A small network was shown many inputs. Here are its activations along a few directions, one row for each input.
In each table, some parts of the input vary, and every possible input appears once, in random order.
A made-up example of a description, with smaller parts first: values(2) and (point or ring(11) or (line(4) and ring(5))).
Shared parts are said once, and a part with two or three values counts as separate values.
(in the rows, 128 means zero)

Other details of the inputs vary at random and push rows far along two fixed directions, the same in every table; ignore that.

Rows:
r1: [ 72 128 139 131 123 162  64 101  98 120 103 138]
r2: [106  95  42 112 142 192 118 137 129 104  71 110]
r3: [ 76 202 131 142  83 116  35 113  86 179 111 109]
r4: [154 108 154 120 118 104 157 163 138 139 146 143]
r5: [150 158 192 149 136  74 135 108 125 134 176 138]
r6: [173 118  82 125 156 115 211 154 167 101 146 121]
r7: [153 123  81 120 146 132 150 140 145 117 114 108]
r8: [157  93 122 118 183 154 174 106 142  91 125 118]
r9: [126 156 180 143 124  89 130 117 125 125 174 149]
r10: [145 133 137 131 131 132 143 106 134 147 136 120]
r11: [134 160 160 150 108  98 132 115 126 163 166 145]
r12: [121 127 129 127 113 140 135 124 138 131 131 137]
r13: [169 139 149 134 130 106 165 120 146 141 156 132]
r14: [ 81 129 113 120  88 128  65 167 101 143  85 121]
r15: [102  50 110  97 140 177 108 149 119  84  78 131]
Each input here is: values(3) and (point or line(4)).
The inputs of r15 and r14 match in every part but the values(3) part. If r8 is changed in the same way as r15 into r14, which row does it become?
> r3
Change only the values(3) part in r9. List by row number the other rows that result.
> r6, r12
Change only the line(4) part in r13. List by row number the other rows that result.
> r10, r11, r12

Rows:
r16: [188  82 133 114 161 117 202 139 160  97 144 138]
r17: [210 144 135 130 163  57 216 164 167 122 199 138]
r18: [116 162 151 145 102 108  98 120 116 182 128 130]
r19: [ 56 155 151 139  99 158  26 101  76 132  91 140]
r20: [133 123 104 128 160 133 134 127 130 125 105 120]
r21: [171 132 124 143 129  80 199 154 163 125 165 136]
r22: [132  97  58 122 145 174 155 120 156  94  94 116]
r23: [127 121 150 133 135 126 128 135 118 112 130 147]
r24: [112 156 139 144  87 115  92 124 103 174 139 124]
r25: [ 68 143 151 131  81 168  41 104  91 150  93 142]
r26: [ 50  78 102 103 125 206  62 125 101  99  65 132]
r27: [115 186 150 138  82 101  80 126 116 175 149 137]
r28: [135 189 230 164 101  31 106 128 113 162 199 140]
r29: [183 119 174 134 141  78 187 139 159 123 180 135]
r30: [124  82  47 114 160 178 154 127 151  75  82 113]
r31: [141  53  56 102 149 182 160 155 137 103  89 113]
r32: [ 59  96 106 113 129 209  73 100 107 115  80 126]
r33: [ 66 104 103 117 116 216  53  98  97 110  60 129]
r34: [126 233 193 156  95  29 115 129 104 175 187 125]
r35: [118 168 189 145  87  96  83 102 108 166 148 142]
r36: [175 111 138 124 172 110 181 117 144  96 150 132]
r37: [134 100  62 103 151 189 133 129 149 105  95 115]
r38: [185 126 171 133 141  91 189 120 160 135 180 131]
r39: [146 182 161 140  97  64 119 150 129 166 175 146]
r40: [125  63  96 101 157 193 167 122 148  99 107 134]
r41: [107 204 177 163  96  77  76 106 101 194 151 133]
r42: [140  82  71  94 141 169 169 161 148  98  86 109]
r43: [209 129 146 135 163  57 233 158 170 146 180 140]
r44: [138  79 114 111 142 165 152 135 137  96 105 141]
r45: [ 61 154 119 119  85 146  45 142  89 137  81 110]
r46: [111 192 143 139 107  91  73 125 109 152 148 133]
r47: [182 140 174 140 151  84 183 110 155 131 187 125]
r48: [ 88 146 136 139 110 122  64 136  99 155 103 126]
r49: [133 115 140 128 147 132 125 113 133 106 130 117]
r50: [146 126 108 140 135 103 166 151 149 108 143 129]
r51: [104 194 156 163  68  86  92 119 120 172 152 138]
r52: [154  95 124 115 185 131 201 124 151  91 153 137]
r53: [133  71  86 103 159 197 137 104 138  86  84 117]
r54: [ 49 150  98 118  86 191  32 113  91 141  56  97]
r55: [152  90  73 123 156 166 166 128 137 113 118 108]
r56: [126  72  54 107 164 184 140 130 123  93  90 103]
r57: [118 150 190 143 109  82 128 131 123 152 173 154]
r58: [ 70 178 140 127  64 140  49 123  95 171  98 112]
r59: [164 101 104 125 153 113 179 155 136 116 147 121]
r60: [183  86 130 116 175 117 198 140 154  86 145 132]
What do these inputs look like to the network?
> ring(5) and (line(4) or values(5))
The inputs of r59 and r55 match in every part but the ring(5) part. If r28 is changed in the same way as r59 into r55, which row does it become?
> r47
The inputs of r31 and r56 match in every part but the ring(5) part. If r43 is changed in the same way as r31 into r56, which row does it become?
> r20
